These are the activations of a small neural network, seen along a few directions. Each row is one input.
Each table varies a few parts of the input and shows all the possible inputs, shuffled.
Descriptions start from the smaller parts, as in this example, which fits no table here: one of 2 separate values, together with either a single point or one of 9 places around a ring or (one of 5 places around a ring, together with one of 6 places along a line).
Shared parts are said once, and a part with two or three values counts as separate values.

Other details of the inputs shift rows strongly along two fixed directions, in all tables alike. That doesn't count.

Table:
x1: [  8  -3   6  -3   3  -1 -30   5   2  22  -8  26 -12]
x2: [  7 -41 -30  15   8  16  -9 -40  -4 -36   4 -23  17]
x3: [  6  -2   2  -3  13  -6 -19   0 -26  22 -10  23  -5]
x4: [  7   4   4  -2  13 -11 -23  -2 -24  14  -7  26  -8]
x5: [ -8  11  11  -1 -17  -1  25  14  22  -1   2 -14  -3]
x6: [ 16  -1  11  -6   8 -10 -30   8   1  11  -6  27  -4]
x7: [ 12  -1   0   2  15 -14 -19  -4 -10  26 -21  19  -3]
x8: [ -8  11  12  -1  -6   0  25  14  22   1  -1 -19   1]
x9: [-14  18  -5   4 -15  -2  31   7   3   0   0  -9  -7]
x10: [-17  17  -5  -2  -6   0  31  11  -6   5   4 -18   4]
x11: [ 11 -37 -31   7  -5  10 -10 -40  -5 -45   9 -12  18]
x12: [  6  -4   7  -9  12   2 -31   9  -7  26  -5  18  -1]
x13: [ 12  -5  12   2  21  -4 -28   8   2  21 -10  17  -4]
x14: [-13  11  15  -6  -8   8  25  17   6  -3  10 -15  -1]
x15: [  7 -32 -32   7  -2  15 -12 -43  -7 -43  15 -13  16]
x16: [-10  15  -1   4 -15  -9  33   6   6   1  -4 -12  -2]
x17: [-12  17  16  -4  -9   4  21  15   7 -11  12 -12  -4]
x18: [ -9  21  10  -4  -9   2  20  15  15 -10  15 -10  -1]
Description of these inputs: one of 2 separate values, together with either one of 4 places along a line or one of 5 places along a line.
Changing only the choice among 2 separate values turns x17 into x4. The same change can be made to x12. Which row results?
Answer: x10
Which other rows does x15 become when the choice among 2 separate values takes its other values? List them by row number.
Answer: x18

Table:
x19: [ 10 -11   0  -2  27  -1 -34  -2 -18  25  -8  17   4]
x20: [ 17 -19 -15  -1  13  -1 -42 -26 -20 -13   3  23   5]
x21: [ -4   1   4  -5  10   3  -5   9 -14  25  -7   4  -2]
x22: [-16  25  14  -1   8  -3  29  27  -3  16   1 -14   0]
x23: [ 15   2  27  -7   2  -6 -28  20  33  24 -10  22 -11]
x24: [  3 -25 -25   6  -6  17   1 -34  -5 -53  20 -18  14]
x25: [  9  -6  -8  -5   2  -5 -28 -10 -21   2   0  27  -4]
x26: [ 19 -33 -16   7   6  -3 -35 -31  -5   1 -19  15   2]
x27: [ -7  -1 -17   1 -15   8  11 -15  -5 -26  16  -8   2]
x28: [  1  25   9   1  -2 -23   7  21   2  38 -22  18 -13]
x29: [-25  20  11  -1  -8   6  47  21   1   3   6 -30   1]
x30: [  2 -36 -35  13 -15  15   4 -40  12 -35   3 -26  14]
x31: [-16  21   8  -5   1   1  19  23  -6  26  -3  -6  -5]
x32: [ -2   9   0   8  -7 -11  26   2  11  -2  -8 -10  -2]
x33: [ -9   2  13  -9 -24  21  18   7  34 -43  32 -22   2]
x34: [  5  14   8  -6   3 -14 -16   7 -20  16  -5  32 -11]
x35: [-11  27   0   8 -12 -11  47  16  21  -3  -2 -23   3]
x36: [ 13 -10  -9   9   8 -10 -12 -13   3   2 -13   7   2]
x37: [ -3  -3  -8   2 -10   3  13 -14  -8 -32  14  -9   4]
x38: [ -1  -3  28 -12   4  15 -17  23  22  11   8  -3  -2]
x39: [ -2   2  11  -2  15  -1  -4   9 -14  20  -7   3  -3]
Changing only one part turns x28 into x21. The same change can be made to x26. Which row results?
Answer: x29
Describe the family of inputs behind these rows.
Answer: one of 3 separate values, together with either a single point or one of 6 places along a line
List by row number the other rows that have the choice among 3 separate values in common with x33.
Answer: x20, x24, x25, x27, x34, x37
Which other rows does x33 become when the choice among 3 separate values takes its other values? List them by row number.
Answer: x23, x38
